Each row below holds a small network's activations on one input, seen along a few directions.
In each table, some parts of the input vary, and every possible input appears once, in random order.
Descriptions start from the smaller parts, as in this example, which fits no table here: one of 6 places along a line, together with either a single point or one of 11 places around a ring or (one of 3 separate values, together with one of 5 places around a ring).
Shared parts are said once, and a part with two or three values counts as separate values.

Table:
x1: [ 57   7  14 -23   8  18  25 -65 -24  70 -11  -1 -25 -25 -17 -71  25]
x2: [ 54  27  22 -11  18  28  21 -27 -21  77 -11  -3 -38 -34 -20 -67  37]
x3: [-42 -13 -22  23   7 -18 -30  -5   9 -90  36   7  16  33  10  94 -58]
x4: [-44  -4 -35  34  18 -16 -31  33  20 -83  41  -3  -3  19  15  97 -31]
x5: [ -3 -34 -18 -37  37  -2  10  12 -35 -48  -1  -8  49 -41 -23  68 -43]
x6: [  9  21  16  32 -54   0 -28  19  37  83 -22  -6 -19  45  38 -68  41]
x7: [ 10  15  21 -34  57  -2  51  -1 -39  15 -22 -13  -2 -72 -66 -23  30]
x8: [-29  -6  -2  30 -66  -6 -35   4  34 -37  16  33  -1  71  58  -1 -15]
x9: [-36   1 -18  32 -56  -2 -45  39  47 -25  14  23 -25  65  48   4   7]
x10: [ -1 -25 -26 -20  57   4  18  48 -24 -50   0 -26  31 -41 -26  60 -22]
x11: [ 11   6  29 -54  33   0  57 -35 -40  14 -16 -11  15 -66 -65 -16   7]
x12: [ 12   5  18  29 -59  -4 -14 -20  36  72 -24   9   1  46  48 -77  21]
- What is each input in this table made of? => one of 2 separate values, together with one of 6 places around a ring
- Changing only the place on the ring of 6 turns x2 into x7. The same change can be made to x1. Which row results? => x11
- Change only the choice among 2 separate values in x6. List by row number the other rows that result. => x12
- Change only the choice among 2 separate values in x5. List by row number the other rows that result. => x10

Table:
x13: [ -4  13   4  10 -11   2 -13  29  15  30 -15  -4 -17  12   1 -24  25]
x14: [ 28   1  10 -43  40  11  31 -37 -46   6   0  -3  -1 -54 -48   3  -5]
x15: [ 28   5  14  -4  11   4  14  -4 -13  49 -20 -17   7 -18  -7 -35  16]
x16: [ 14  -2  10  -3 -32   3   3 -39   4  20  -2  12  -8  24  15 -46   6]
x17: [ 20  -3  13  -9  -9   6  12 -37  -2  36 -14  12   3  -7   1 -42   3]
x18: [-32 -26 -15 -16  13 -13   1  18  -8 -69   9  -5  42  -7 -11  73 -43]
x19: [ 13  10  -1  -5   4   9  10  27   7  40 -11 -18 -15 -18  -7 -26  34]
x20: [-17  -1 -12  23  -7   4 -21  21  17 -41  23   6  -4  28  23  38 -22]
x21: [-24  -6 -17  28 -26 -13 -37 -18  23 -35  27  12  -3  46  32  41 -28]
x22: [ -2  10   6  -6  37  -5  26  -8 -15 -12   2  -8  -5 -32 -32   5   7]
x23: [-20 -13 -28  12  18  -5 -16  51   4 -46   7  -1   6   2  10  44  -7]
x24: [ -4  12  16  12 -39  -3 -11  -3  13  23  -4  15  -7  22  23 -31  15]
- What is each input in this table made of? => either one of 2 separate values or one of 4 places along a line or one of 6 places around a ring
